Each row below holds a small network's activations on one input, seen along a few directions.
Each table varies a few parts of the input and shows all the possible inputs, shuffled.
Descriptions start from the smaller parts, as in this example, which fits no table here: ring(8) and (point or line(11) or (values(3) and line(4))).
Shared parts are said once, and a part with two or three values counts as separate values.

Other details of the inputs vary at random and push rows far along three fixed directions, the same in every table; ignore that.

Rows:
row 1: [ 25,   6,  -9, -15,  -7, -35,   4,   7,   2,   6, -20, -13,   0]
row 2: [ -6,  -4, -34,   7,   0,  -2,   0, -26,  13,  31,   3,   9, -26]
row 3: [ -5,  -9,  -2,  -2, -17, -20,  25,  -3,  -9,   2,  -8,  -2,  19]
row 4: [ 12,  15,  19,  -1,   7,   2,  -9,  28, -21, -18,  -4,  -3,   9]
row 5: [ 19,  14, -22,  -1,   1,  -2, -17,  -1,  12,  14,  -3,  -6, -14]
row 6: [-14,  -4, -43,   7,  -3,  -5,   1, -26,  22,  23,  -5,   5, -13]
row 7: [ 13,  13,  28,   4,  23,  38, -32,  30, -13, -23,  11,   1,   4]
row 8: [ 13,  13, -22,  -5,  -4, -38,   5,  12,  -8,   9, -24, -16,   4]
row 9: [ 20,  -1,  -9,  -9,  -9, -28,   8,   0,   1,   0, -12,  -7,   6]
row 10: [  1,  -3,  -9,   9,   9,  22, -11, -11,   9,  12,  14,   8, -13]
row 11: [ 23,  15, -12,  -2,   0,  -4, -17,   6,  12,   8, -11, -10, -17]
row 12: [ -3,  -7,  11,   1,  -1,  21,  -1,  -4,   2, -13,   7,   5,   5]
row 13: [-17, -21,   4,   6,  -2,   4,  14,  -9,  -3,  -7,   6,  14,  19]
row 14: [-17,  -4, -10,  11,  11,  33,  -7, -20,  15,   2,  12,  11, -13]
row 15: [-16, -24,   8,   8, -10,  -4,  22, -19,  -5,   1,   7,  16,  12]
row 16: [-17,  -2, -43,   9, -10,  -6,  10, -26,  14,  33,  -5,   7, -24]
row 17: [-14, -18,   6,   8,  -9,  -6,  30, -21,  -9,   2,  11,   9,  19]
row 18: [ 19,   1,   4, -11, -11, -31,   8,   8,   0,  -1, -19, -11,   7]
row 19: [-21, -22,  12,  -1,  -2,   0,  22, -15,  -2, -13,   3,  12,  19]
row 20: [ 20,  20, -21,  -6,   1,   3, -26,  18,   6,  18, -13,  -8, -28]
row 21: [-24, -22,  23,   0, -11, -15,  26, -13,  -2, -11,  16,   2,  11]
row 22: [ -4,   7, -17,   8,  10,  11, -15,  -8,   7,   3,   2,   2,  -7]
row 23: [-10, -11,   9,   8,   4,  30,  -5,  -4,   1,  -4,  14,  12,   3]
row 24: [ 16,   1, -11,  -3, -15, -28,   4,   0,   5,   5, -14,  -7,   8]
row 25: [-23,  -5,  -1,   6,   9,  19,  -3, -21,  14,   9,  29,   2, -26]
row 26: [-17,  -9,  -8,  13,   0,  12,  13, -26,   2,  13,  16,  17,  -8]
row 27: [  8,   4,   8,  -5, -10, -20,  12,  21, -16, -11, -13,  -1,  16]
row 28: [  7,   6,  48,   8,   7,  36,  -7,  19, -17, -23,  18,   1,  15]
row 29: [ 14,  24,  10,  -3,  26,  29, -36,  21,   0, -10,   0,  -7, -18]
row 30: [  9,  24, -24, -12,   2,  -9, -26,  17,  19,  20,  -7, -24, -42]
row 31: [ 13,  18, -19,   0,  14,   6, -25,   6,   8,   4,  -8,  -8, -19]
row 32: [ 11,  21,   3,  -9,  12,  14, -23,  20,   3,   1,  -7, -11, -11]
row 33: [  9,  16,   3,   0,  13,  25, -27,  22,  -2,  -1,   1,   1, -16]
row 34: [  8,  -4,  39,  -8,  -6,  -7,  11,  12, -14, -20,  -2,  -4,  27]
row 35: [  2,  -2,  32,  -3,  -3,   1,  12,  23, -22, -25,   0,  -2,  31]
row 36: [-19,  -3,   4,   4,   7,  34,  -5, -17,   9,   7,  13,   7, -10]
row 37: [-12, -14, -23,   7, -21, -35,  32, -25,   2,  20,  -9,   8,   3]
row 38: [-16, -21,   7,   5, -12,   6,  17, -18,   0, -11,   8,  13,  23]
row 39: [-17, -12,  25,   5,   9,  43,  -1, -11,   2, -15,  19,  13,   1]
row 40: [ -9,  -9,   2,  16,   6,  30,  -7, -14,   8,   7,  17,  13,  -7]
row 41: [  4,   1,   7, -12,  -2, -28,   9,  10, -13,  -9, -16,  -9,  20]
row 42: [-19, -13,   3,  -9, -10, -31,  22,  -1,   0,  -7,  -1,  -6,   8]
row 43: [  4,   8,   4, -14,   1, -35,  -1,  22,  -7, -11,  -9, -20,   0]
row 44: [ 21,  11,  27, -13,   4,  -1,  -6,  20, -11, -12,  -1, -10,  11]
row 45: [ 11,   2,  -3,  -8,  -3, -29,   2,  16, -15,  -5, -18,  -4,  10]
Each input here is: line(5) and (point or ring(8)).
Changing only the line(5) part turns row 20 into row 33. The same change can be made to row 12. Which row results? -> row 14
Changing only the line(5) part turns row 21 into row 43. The same change can be made to row 40. Which row results? -> row 7
List by row number the other rows that have the line(5) part in common with row 10. -> row 1, row 2, row 5, row 9, row 17, row 25, row 26, row 44
A walk changes only the line(5) part. It starts at row 1 and steps to row 18. List the rest of the walk in order. -> row 39, row 19, row 29

Rows:
row 46: [ 11,   0,  -5, -10,   3, -25,   1,   5,  -3, -12, -17,  -4,  10]
row 47: [ 14,  11,  24,   5,  15,  23, -11,  16, -24, -16,   4,   6,  12]
row 48: [ 16,  -3,   3, -14, -14, -16,   4,   4,   5,  -6, -16,  -5,   8]
row 49: [ 13,   3,   6, -13,  -6, -30,   5,   6,   0,  -3,  -5, -18,   9]
row 50: [-13,  22,  -9,   5,  13,  24, -26,  15,   7,   9,   7,  -8, -37]
row 51: [  4,  12, -50,   3,  -2,  -6, -15,   3,  13,  26, -18,  -2, -20]
row 52: [ -8,  -7,  19,  22,   8,  39,   4, -20,  -5,  -4,  26,  17,   8]
row 53: [  8,   4,  38, -12,   3,  22,  -9,  17,  -2, -16,  10,  -9,   3]
row 54: [-25, -16,  24,  10,   1,  13,  17, -17,  -3, -10,  33,   9,   2]
row 55: [  7,  10,  -8,   0,  -8, -13,   8,  14, -15,   1, -19,  -1,  17]
row 56: [ 18,  -3,  -8,  -4,  -1, -23,   0,  14, -12,  -5, -14,   1,  15]
row 57: [-10, -24, -10,   7, -16,   2,  17, -23,   9,  13,   3,  17,   5]
row 58: [ 17,  13, -13,  12,  12,  30, -33,   2,  14,  13,  11,   2, -23]
row 59: [ 19,   1,  13,  -3, -15,  -9,  13,   8, -10,   2, -12,   1,  15]
row 60: [-23, -17,   0,   0, -14,  -8,  25, -20,   7,  11,  12,   6, -11]
row 61: [-12, -18, -10,   6,  -6,  -6,  13, -34,  13,   0,   6,   8,   6]
row 62: [ -2,  17, -38,   0,   9,   9, -22,  -1,  21,  14, -14,  -6, -27]
row 63: [-28, -16,  -9,   1,   7, -12,  16, -27,   4,   7,   5,   5,   2]
row 64: [ -6,   9,  28,  -6,  11,  20, -12,  26,  -8, -22,   3, -10,   8]
row 65: [  0,   4,   4,  -8,   0, -33,   6,  14, -12,  -3,  -5,  -8,  -2]
Changing only one part turns row 49 into row 63. The same change can be made to row 54. Which row results? -> row 65
What is each input in this table made of? -> line(4) and line(5)
Which other rows does row 55 become when the line(4) part takes its other values? List them by row number. -> row 47, row 52, row 59
Which other rows does row 64 become when the line(5) part takes its other values? List them by row number. -> row 50, row 51, row 55, row 62

Rows:
row 66: [-10,  -9, -26,   1,  -7, -16,  -1, -17,  22,  25,   1,   1, -28]
row 67: [ 36,  24,  20, -13,   9,   7, -29,  20,   6, -11,  -5, -20,  -9]
row 68: [-17, -26,  -7,   4,  -4,  -7,  16, -32,  12,   1,  19,   8,   2]
row 69: [-15,   6,   5,   6,  19,  50, -19,   0,   8,  -5,   6,   7,  -7]
row 70: [ 36,  10,  33,   6,  11,  34, -20,  38, -32, -33,  -4,  16,  35]
row 71: [-25,  -8,  -1,   8,  14,  25, -14,  -5,   6,  -2,  15,  11, -16]
row 72: [ -7,  -5,  20,  -5,  -3, -29,  25,  12, -31, -15,  -6,  -4,  32]
row 73: [ -9, -14,  36,  -8, -16, -11,  25,  22, -27, -39,  -6,   4,  50]
row 74: [ 29,  26, -27, -13,  -7, -46,  -4,  12,   4,  35, -21, -26, -23]
row 75: [-11, -13,   1,  -7, -12, -25,  26, -14,   0,   9,   1,   2,  -4]
row 76: [-25,   4,  -4,  20,  11,  30,  -5,  -8,   0,   3,  17,   8, -11]
row 77: [-14,   0,  -5,   7,  23,  30, -21,  -8,   9,  -9,  19,   5, -11]
row 78: [-23, -19,  -6,   5, -19,   5,  23, -26,   9,   8,  10,  11,   3]
row 79: [-32, -19,  -8,   0,  -3, -17,  28, -20,  -6,   2,   1,  10,   2]
row 80: [ 54,  19,   6,   2,  -1,  15, -25,  26,  -9,   1, -11,   0,   3]
row 81: [  4,  -8,   8,   0, -24, -37,  29,   1,  -8,  -1,  -4,  -6,  18]
row 82: [ -5,  15, -14,   5,  24,  25, -26, -12,  15,   3,   2,  -2, -21]
row 83: [ 32,  17, -32, -19, -16, -34,  -7,  12,  19,  27, -35, -25, -16]
Changing only one part turns row 66 into row 71. The same change can be made to row 80. Which row results? -> row 70
What is each input in this table made of? -> values(2) and (point or ring(8))
A walk changes only the ring(8) part. It starts at row 72 and steps to row 76. List the rest of the walk in order. -> row 73, row 69, row 82, row 77, row 71, row 79
